These are the activations of a small network on made-up records, seen along a few directions, one row for each record.
Each row is followed by the record's values for the fields Mibe, Madef, Mivel, Lomub, Dibe, Giba, Siseb.
Not every record has every field; a missing one is written none.
The largest differences between rows may come from other fields.
In the rows, 500 means zero.
Strong random noise was added to every row along 10 fixed directions; ignore it. To show where, here is one row again and again, with new noise each time:
[500 460 439 567 421 699 457 300 528 380 387 587 526 388 503 504 668 509
 300 450 391 666 523]
[514 370 504 454 637 614 354 357 591 439 590 402 417 478 573 764 485 421
 516 324 517 595 628]
[518 459 542 433 539 448 516 476 428 295 568 422 510 622 494 522 512 544
 550 563 577 510 524]
[469 461 516 441 461 512 470 452 543 235 586 541 455 542 398 619 668 529
 576 487 717 578 544]
[516 567 282 663 512 471 383 318 414 608 402 696 351 279 499 459 638 400
 447 594 365 611 453]
[597 378 609 544 499 425 505 492 425 321 494 434 530 673 582 437 412 581
 536 469 576 506 568]
[701 490 586 613 552 383 424 570 489 466 465 492 508 541 539 546 420 567
 575 591 603 506 501]
[673 538 634 575 265 412 485 620 559 535 527 665 483 479 707 466 507 581
 548 439 533 569 578]
[539 473 603 546 266 353 568 538 456 298 651 541 440 524 576 394 563 576
 582 571 645 464 491]
[454 449 388 547 579 369 467 452 342 467 531 537 355 580 471 510 471 458
 604 554 568 534 495]
[577 686 513 462 373 271 505 664 429 578 602 527 490 308 468 443 533 509
 562 690 721 405 414]
[737 654 664 391 449 351 429 635 552 492 498 481 652 385 561 447 534 562
 536 516 689 449 577]

[628 383 551 511 645 538 456 367 445 265 297 400 662 629 446 370 483 556
 436 432 574 502 588] -> {Mibe: e3, Madef: k3, Mivel: none, Lomub: m3, Dibe: s3, Giba: u1, Siseb: f2}
[478 674 295 588 464 661 388 396 576 654 292 780 507 204 338 535 774 455
 353 507 367 667 432] -> {Mibe: e4, Madef: k2, Mivel: b2, Lomub: m2, Dibe: s2, Giba: u2, Siseb: f1}
[623 668 575 431 498 242 463 541 556 427 712 478 433 351 474 510 667 459
 734 716 579 369 409] -> {Mibe: e1, Madef: k3, Mivel: b2, Lomub: m2, Dibe: s3, Giba: u1, Siseb: f2}
[633 692 547 364 526 255 523 524 427 422 644 468 557 466 539 407 602 521
 644 744 491 406 479] -> {Mibe: e2, Madef: k2, Mivel: none, Lomub: m1, Dibe: s3, Giba: u1, Siseb: f2}
[608 473 546 570 553 424 411 495 549 446 480 495 506 461 395 502 514 517
 564 461 675 468 524] -> {Mibe: e1, Madef: k2, Mivel: b1, Lomub: m2, Dibe: s2, Giba: u2, Siseb: f1}
[412 591 462 412 503 529 384 580 628 612 624 425 478 189 373 714 552 405
 472 482 776 446 457] -> {Mibe: e4, Madef: k3, Mivel: b2, Lomub: m3, Dibe: s2, Giba: u2, Siseb: f1}
[667 533 718 684 381 498 468 725 735 580 489 598 492 541 658 630 462 611
 583 559 552 446 511] -> {Mibe: e5, Madef: k1, Mivel: b1, Lomub: m1, Dibe: s2, Giba: u2, Siseb: f2}
[531 395 425 480 610 447 426 282 478 380 675 478 309 542 632 584 542 389
 644 461 308 576 574] -> {Mibe: e1, Madef: k2, Mivel: b2, Lomub: m3, Dibe: s3, Giba: u1, Siseb: f2}
[427 467 440 404 816 664 503 445 465 540 490 192 580 484 376 709 338 467
 370 653 390 398 390] -> {Mibe: e5, Madef: k2, Mivel: b1, Lomub: m2, Dibe: s1, Giba: u2, Siseb: f1}
[417 483 412 332 743 392 442 496 369 541 543 334 463 544 473 507 386 375
 589 471 580 369 567] -> {Mibe: e5, Madef: k3, Mivel: b2, Lomub: m3, Dibe: s2, Giba: u2, Siseb: f2}
[456 484 612 283 507 597 355 341 714 419 610 504 460 455 796 525 693 403
 560 261 379 479 832] -> {Mibe: e5, Madef: k3, Mivel: b1, Lomub: m1, Dibe: s2, Giba: u2, Siseb: f1}
[215 465 353 475 297 512 554 655 542 592 713 673 253 441 357 719 550 442
 601 431 802 570 476] -> {Mibe: e4, Madef: k2, Mivel: b1, Lomub: m1, Dibe: s1, Giba: u2, Siseb: f1}
[615 725 408 510 691 433 388 552 535 650 384 586 516 410 446 536 606 499
 549 773 392 506 454] -> {Mibe: e4, Madef: k2, Mivel: b1, Lomub: m1, Dibe: s2, Giba: u2, Siseb: f2}
[547 397 638 497 461 403 420 521 646 411 666 472 432 551 530 551 481 506
 690 304 739 444 600] -> {Mibe: e1, Madef: k3, Mivel: b1, Lomub: m1, Dibe: s2, Giba: u2, Siseb: f1}
[634 607 556 696 579 269 452 628 465 553 345 621 481 544 409 349 520 605
 672 774 659 360 396] -> {Mibe: e3, Madef: k2, Mivel: b1, Lomub: m1, Dibe: s3, Giba: u1, Siseb: f2}
[517 563 621 552 269 507 662 594 541 523 536 547 578 487 516 397 533 632
 462 583 443 480 380] -> {Mibe: e1, Madef: k2, Mivel: b1, Lomub: m1, Dibe: s3, Giba: u1, Siseb: f2}
[479 440 640 520 148 590 641 643 560 533 587 618 523 550 653 509 435 573
 417 311 458 627 526] -> {Mibe: e1, Madef: k3, Mivel: b2, Lomub: m2, Dibe: s1, Giba: u2, Siseb: f1}
[446 593 470 315 652 451 428 615 468 535 475 526 512 547 391 598 549 487
 612 564 659 491 542] -> {Mibe: e3, Madef: k2, Mivel: b2, Lomub: m2, Dibe: s1, Giba: u1, Siseb: f1}
[401 529 343 464 539 522 515 540 441 545 593 476 420 435 322 719 495 441
 496 666 589 578 349] -> {Mibe: e1, Madef: k3, Mivel: b2, Lomub: m3, Dibe: s1, Giba: u1, Siseb: f1}
[542 506 473 476 574 373 431 414 383 522 521 506 451 485 616 352 453 442
 552 450 443 468 593] -> {Mibe: e3, Madef: k2, Mivel: b2, Lomub: m1, Dibe: s2, Giba: u2, Siseb: f1}
[405 480 496 445 459 692 525 524 540 539 618 471 418 475 621 683 508 470
 441 580 330 539 484] -> {Mibe: e3, Madef: k3, Mivel: b2, Lomub: m3, Dibe: s1, Giba: u1, Siseb: f1}
[291 712 371 250 555 476 522 622 516 746 604 558 470 433 376 665 580 417
 587 479 586 490 469] -> {Mibe: e4, Madef: k3, Mivel: b1, Lomub: m1, Dibe: s3, Giba: u1, Siseb: f2}
[557 479 488 595 388 386 547 751 424 610 436 517 523 527 339 520 322 554
 497 468 838 515 418] -> {Mibe: e1, Madef: k3, Mivel: b2, Lomub: m3, Dibe: s3, Giba: u1, Siseb: f2}
[413 326 483 594 434 513 579 372 398 223 469 485 450 658 444 327 541 532
 491 450 538 543 515] -> {Mibe: e1, Madef: k3, Mivel: b2, Lomub: m3, Dibe: s2, Giba: u2, Siseb: f2}
[392 371 446 539 504 679 462 333 555 465 466 451 461 356 408 539 554 430
 335 380 497 518 505] -> {Mibe: e1, Madef: k2, Mivel: b1, Lomub: m1, Dibe: s1, Giba: u2, Siseb: f1}
[534 550 521 417 579 469 601 557 351 554 492 376 590 637 659 413 366 537
 436 697 261 433 502] -> {Mibe: e5, Madef: k3, Mivel: b1, Lomub: m1, Dibe: s1, Giba: u1, Siseb: f1}
[528 512 511 374 654 477 438 566 484 603 453 412 597 591 452 517 392 457
 547 339 614 509 596] -> {Mibe: e1, Madef: k1, Mivel: none, Lomub: m3, Dibe: s2, Giba: u2, Siseb: f1}
[600 571 398 654 697 428 434 375 439 497 346 489 526 428 330 395 579 451
 485 657 476 480 397] -> {Mibe: e1, Madef: k1, Mivel: b1, Lomub: m3, Dibe: s3, Giba: u1, Siseb: f2}
[617 575 606 550 433 345 522 538 538 507 482 672 443 592 643 377 548 568
 662 502 410 497 551] -> {Mibe: e3, Madef: k2, Mivel: b1, Lomub: m1, Dibe: s3, Giba: u1, Siseb: f2}
[509 378 420 688 540 585 487 460 535 393 389 669 429 645 311 677 531 572
 552 443 623 685 457] -> {Mibe: e2, Madef: k2, Mivel: none, Lomub: m1, Dibe: s3, Giba: u1, Siseb: f2}
[505 605 424 475 468 281 428 580 473 555 605 660 344 402 400 538 602 442
 712 508 778 478 499] -> {Mibe: e3, Madef: k2, Mivel: b2, Lomub: m2, Dibe: s3, Giba: u1, Siseb: f2}
[386 659 333 401 429 635 496 593 616 718 617 654 375 327 452 846 595 429
 485 572 474 622 418] -> {Mibe: e5, Madef: k3, Mivel: none, Lomub: m1, Dibe: s3, Giba: u1, Siseb: f2}
[378 501 387 494 421 599 516 479 396 531 406 652 457 519 506 460 571 489
 423 505 401 623 515] -> {Mibe: e3, Madef: k2, Mivel: b2, Lomub: m3, Dibe: s1, Giba: u1, Siseb: f1}
[397 516 446 378 666 450 430 409 451 308 555 379 478 490 315 487 606 465
 561 674 699 384 489] -> {Mibe: e3, Madef: k2, Mivel: b1, Lomub: m1, Dibe: s2, Giba: u2, Siseb: f1}
[506 413 577 550 574 646 473 476 614 716 453 317 607 398 544 600 304 478
 371 285 449 436 466] -> {Mibe: e4, Madef: k3, Mivel: b1, Lomub: m2, Dibe: s3, Giba: u1, Siseb: f2}
[797 590 699 476 517 482 445 665 679 530 462 506 652 505 478 644 475 574
 579 392 651 541 554] -> {Mibe: e1, Madef: k3, Mivel: none, Lomub: m3, Dibe: s3, Giba: u1, Siseb: f2}
[412 526 544 472 477 513 604 468 502 440 455 527 577 610 477 383 579 559
 497 513 380 479 461] -> {Mibe: e4, Madef: k3, Mivel: b1, Lomub: m1, Dibe: s3, Giba: u1, Siseb: f2}
[568 465 486 665 527 346 476 527 417 520 418 536 448 535 379 399 407 492
 606 485 644 471 454] -> {Mibe: e1, Madef: k3, Mivel: b1, Lomub: m3, Dibe: s2, Giba: u2, Siseb: f1}
[421 510 525 491 518 463 545 509 448 368 499 453 514 615 480 430 533 547
 511 722 472 393 447] -> {Mibe: e5, Madef: k3, Mivel: b1, Lomub: m1, Dibe: s2, Giba: u2, Siseb: f1}
[479 490 522 579 501 465 667 424 428 330 514 555 512 761 424 413 548 603
 588 591 319 553 362] -> {Mibe: e1, Madef: k3, Mivel: b1, Lomub: m2, Dibe: s3, Giba: u1, Siseb: f2}
[530 638 503 537 419 413 640 738 364 758 449 604 545 681 649 432 315 612
 500 635 266 559 451] -> {Mibe: e4, Madef: k2, Mivel: b1, Lomub: m1, Dibe: s2, Giba: u2, Siseb: f2}
[468 462 478 400 586 452 419 369 539 339 675 399 363 484 543 583 576 410
 665 503 519 442 605] -> {Mibe: e5, Madef: k2, Mivel: b1, Lomub: m3, Dibe: s2, Giba: u2, Siseb: f2}
[483 507 379 655 519 440 525 475 430 365 525 698 349 652 453 514 619 543
 635 761 406 597 423] -> {Mibe: e4, Madef: k3, Mivel: none, Lomub: m1, Dibe: s1, Giba: u2, Siseb: f1}
[539 502 664 350 400 534 571 611 530 421 623 329 612 464 554 536 401 561
 440 459 604 457 513] -> {Mibe: e3, Madef: k2, Mivel: b2, Lomub: m2, Dibe: s2, Giba: u2, Siseb: f1}

Here are new rows. What are their fields?
[493 479 474 624 316 366 546 501 432 593 567 520 416 289 497 334 477 466
 464 469 576 419 391] -> {Mibe: e1, Madef: k2, Mivel: b2, Lomub: m2, Dibe: s3, Giba: u1, Siseb: f2}
[536 470 430 602 592 418 450 432 398 422 322 614 434 675 487 356 513 508
 588 550 474 550 559] -> {Mibe: e3, Madef: k3, Mivel: b1, Lomub: m3, Dibe: s2, Giba: u2, Siseb: f2}
[584 492 444 695 498 628 495 526 479 554 327 720 445 668 598 632 493 594
 455 643 234 737 466] -> {Mibe: e3, Madef: k2, Mivel: b2, Lomub: m3, Dibe: s3, Giba: u1, Siseb: f2}
[570 712 534 290 631 522 507 761 527 822 405 544 604 630 571 692 352 560
 522 525 386 610 546] -> {Mibe: e3, Madef: k2, Mivel: b1, Lomub: m1, Dibe: s3, Giba: u1, Siseb: f2}
[694 464 674 629 432 459 418 438 628 480 541 430 564 354 669 374 478 522
 488 410 442 397 518] -> {Mibe: e4, Madef: k3, Mivel: b2, Lomub: m2, Dibe: s2, Giba: u2, Siseb: f1}
[497 559 436 435 615 609 406 395 506 397 424 426 569 368 371 535 615 485
 365 667 512 489 487] -> {Mibe: e3, Madef: k2, Mivel: b1, Lomub: m1, Dibe: s2, Giba: u2, Siseb: f1}
[627 688 548 449 514 304 451 548 480 452 639 436 505 308 448 419 600 467
 618 760 640 307 429] -> {Mibe: e3, Madef: k3, Mivel: none, Lomub: m3, Dibe: s2, Giba: u2, Siseb: f1}
[551 488 521 538 574 534 427 569 569 485 544 441 436 452 458 724 443 487
 545 599 612 519 458] -> {Mibe: e3, Madef: k3, Mivel: b2, Lomub: m3, Dibe: s2, Giba: u2, Siseb: f1}
[446 589 426 411 351 539 583 508 461 697 508 561 532 340 477 438 517 451
 392 309 443 556 489] -> {Mibe: e1, Madef: k2, Mivel: none, Lomub: m2, Dibe: s3, Giba: u1, Siseb: f2}
[317 512 471 297 399 650 576 516 578 404 732 456 458 444 461 702 601 462
 510 495 528 538 510] -> {Mibe: e4, Madef: k2, Mivel: none, Lomub: m3, Dibe: s1, Giba: u2, Siseb: f1}
[415 246 537 682 525 613 491 654 559 551 496 489 396 702 444 797 256 559
 544 358 659 608 476] -> {Mibe: e4, Madef: k2, Mivel: b2, Lomub: m2, Dibe: s1, Giba: u2, Siseb: f1}
[494 472 572 535 463 503 520 393 547 325 694 287 526 344 483 495 549 489
 447 678 512 342 382] -> {Mibe: e4, Madef: k3, Mivel: b1, Lomub: m1, Dibe: s1, Giba: u2, Siseb: f1}
[520 441 586 506 411 663 559 479 579 263 528 479 573 620 549 517 584 607
 440 550 425 553 534] -> {Mibe: e4, Madef: k3, Mivel: none, Lomub: m3, Dibe: s2, Giba: u2, Siseb: f1}
[599 566 490 538 676 433 459 498 445 486 403 390 588 448 435 426 456 518
 466 653 450 418 431] -> {Mibe: e4, Madef: k2, Mivel: b2, Lomub: m2, Dibe: s2, Giba: u2, Siseb: f2}
[424 614 512 363 205 391 557 486 483 471 658 643 412 350 643 327 705 467
 550 430 521 505 573] -> {Mibe: e3, Madef: k2, Mivel: b2, Lomub: m3, Dibe: s3, Giba: u1, Siseb: f2}
[471 394 520 503 516 630 505 333 419 442 446 273 587 402 557 378 409 478
 271 421 398 461 507] -> {Mibe: e3, Madef: k2, Mivel: b2, Lomub: m3, Dibe: s2, Giba: u2, Siseb: f2}
[322 357 454 539 473 591 497 539 507 528 422 571 416 619 505 545 412 493
 463 340 622 549 598] -> {Mibe: e5, Madef: k3, Mivel: b1, Lomub: m1, Dibe: s2, Giba: u2, Siseb: f1}
[591 466 477 667 656 484 347 416 520 676 334 426 504 271 528 453 397 415
 389 518 459 370 509] -> {Mibe: e5, Madef: k2, Mivel: b1, Lomub: m1, Dibe: s1, Giba: u2, Siseb: f1}
[506 527 422 506 507 521 357 370 544 720 533 426 454 150 648 518 502 329
 388 375 436 431 556] -> {Mibe: e5, Madef: k3, Mivel: b2, Lomub: m3, Dibe: s3, Giba: u1, Siseb: f2}
[575 471 596 580 480 550 532 508 516 237 459 414 639 489 242 545 564 625
 443 632 766 481 355] -> {Mibe: e3, Madef: k2, Mivel: b2, Lomub: m2, Dibe: s3, Giba: u1, Siseb: f2}
[461 584 438 417 554 527 514 634 514 571 424 657 526 661 390 662 549 563
 583 453 525 646 502] -> {Mibe: e4, Madef: k2, Mivel: b2, Lomub: m2, Dibe: s3, Giba: u1, Siseb: f2}
[521 502 509 419 513 666 428 354 625 395 485 546 514 467 643 608 613 475
 443 429 292 624 660] -> {Mibe: e5, Madef: k2, Mivel: b1, Lomub: m1, Dibe: s2, Giba: u2, Siseb: f1}
